Each row below holds a small network's activations on one input, seen along a few directions.
Each table varies a few parts of the input and shows all the possible inputs, shuffled.
Descriptions start from the smaller parts, as in this example, which fits no table here: one of 8 places around a ring, together with either a single point or one of 9 places along a line or (one of 2 separate values, together with one of 6 places along a line).
Shared parts are said once, and a part with two or three values counts as separate values.

Other details of the inputs vary at random and push rows far along two fixed directions, the same in every table; ignore that.

Rows:
x1: [ -8  14  -5 -38  19   6   3   5  38 -15   5  16]
x2: [ 13 -19  20  51 -16  11  24  18 -36  35   3 -19]
x3: [-14  17 -20 -30  16   6   4  -3  37 -20   2   8]
x4: [ 17 -11  18  16 -42  11   6 -19 -33  15 -12  -5]
x5: [ 18   0  -4   2   3 -18 -31 -20 -24   6 -12  -1]
x6: [ 22   4  -4 -11  15   4 -20 -20  -5  12 -11   2]
x7: [ 14  11   0 -14   8  -9 -19 -23 -12   4  -5  -1]
x8: [ 17  -1 -15  -8   0 -11 -31 -15  -6  -2  -5  -3]
x9: [-18   5  -9 -24  18  -1 -16  14  40 -23   2  26]
x10: [-23  -7  -3  23 -12  11  45  32  11  -2  14 -12]
x11: [-28  11 -13 -24  18 -12 -14   4  32 -28   2  25]
x12: [ 25   1   4 -19  13  -1 -19 -14  -3   6  -1  -6]
x13: [ 16  -2 -13  -5   0 -11 -34 -23  -5  -2  -8   2]
x14: [  5 -17  37  34 -48  23  28   7 -35  28  -6   1]
x15: [-28  -2  11  17  -8   4  45  33   3  -3  16  -8]
x16: [ 23   3  -3 -13   5  -6 -16 -23  -3  -3   0 -12]
x17: [-18   4 -10 -30  16   2  -9  12  38 -20   0  20]
x18: [ 40  -9   3   7   5 -10 -42 -13 -33  14  -6  -8]
x19: [-16  17  -5 -39  21  -7   6   0  31 -25   5   3]
x20: [ -3  11 -10 -36  26   5  11  15  30 -23   5   3]
x21: [ 27  -7  -6  18  -5 -15 -45 -27 -22  10  -7   1]
x22: [ -7   0  -9  13   2   8  15  -1   5   3  -1 -10]
x23: [ 21   4  -9  -7  23   2 -16 -20  -4  10 -17  -6]
x24: [-26 -13  13  23 -14  12  24  39  13   0  12   7]
x25: [-24  -4  10  20 -21  12  37  22  15   0  20   1]
x26: [ 24   3  12 -11 -21  -1 -18 -36 -36  10 -24  -1]
x27: [-34   0  13  22  -8  10  39  18   9   4   9   4]
x28: [-40  -9  11  24 -16  -1  26  26   7  -1   9  12]
x29: [  6 -26  16  56 -32  -1  10  16 -38  20  18 -12]
x30: [ 26   4 -13 -13  10  -5 -11 -16 -11  -3   1 -14]
x31: [-19  17 -18 -33  28  -3   9   5  28 -24  -4  -4]
x32: [ 24   6  -5  11  12  -9 -19 -30 -33  22 -19 -13]
x33: [-32  -7  10  20 -12  -4  28  37   2  -6  19   5]
Each input here is: one of 3 separate values, together with either a single point or one of 4 places along a line or one of 6 places around a ring.
Which other rows does x21 become when the choice among 3 separate values takes its other values? List them by row number.
Answer: x9, x11

Rows:
x34: [  9  22  -6 -40  18   1  -4 -22  15  -9  -8  -7]
x35: [-22 -11  16  38  -6   9  18  35   8  13   9  16]
x36: [  6   8 -24  -3  10 -10  -7 -11   3 -12  -2 -12]
x37: [ 24 -17   1  23 -10   3 -16  -2  -8  14   3  -7]
x38: [-30  -2   1 -10 -10  -1  14  29  23 -24  18   8]
x39: [ -6  15 -23 -24  39 -17 -24 -17  12 -13 -13   5]
x40: [ 22 -14   1  23  -9   4 -18  -1 -13  18   3  -2]
x41: [  6  -3   1 -15   4 -17 -25  -9  -5  -7   1   8]
x42: [ 25  -7   9  14   0   7   7   0 -29  19  -1 -14]
x43: [ 12  18  -8 -41  28  -3 -15 -19  17 -17  -5  -2]
x44: [-21   7   3 -19   3  22  45  20  23  -9   3  -6]
x45: [-27  13   4 -10  -2  10  35  14  27  -9  13   5]
x46: [ 25  -7  10   8  -1  11  12  -1 -26  20  -9 -19]
x47: [  9  -7  -8  29  -5 -10  -3 -11 -27  16   2 -16]
x48: [-38   5 -13   4  12  -5  23  18  24 -11   9   2]
x49: [ 17 -12   9  14 -22 -10 -12  -2 -24  -1   7  -8]
x50: [-30  -5  15  21 -47  19  35   2  -3   1   0  13]
x51: [ -3   6   3 -22 -11   8 -15 -15   3  -4 -25  17]
x52: [ 16  -2  -7  -7  16  -6 -31 -10   7   5  -4  10]
x53: [  5  -7  16  18  -8 -14 -18   2 -26  10  -2   7]
Describe the family of inputs behind these rows.
Answer: either one of 2 separate values or one of 6 places around a ring or (one of 3 separate values, together with one of 4 places along a line)
What sort of input is x49?
Answer: one of 3 separate values, together with one of 4 places along a line
Which other rows does x49 become when the choice among 3 separate values takes its other values? List them by row number.
Answer: x36, x37
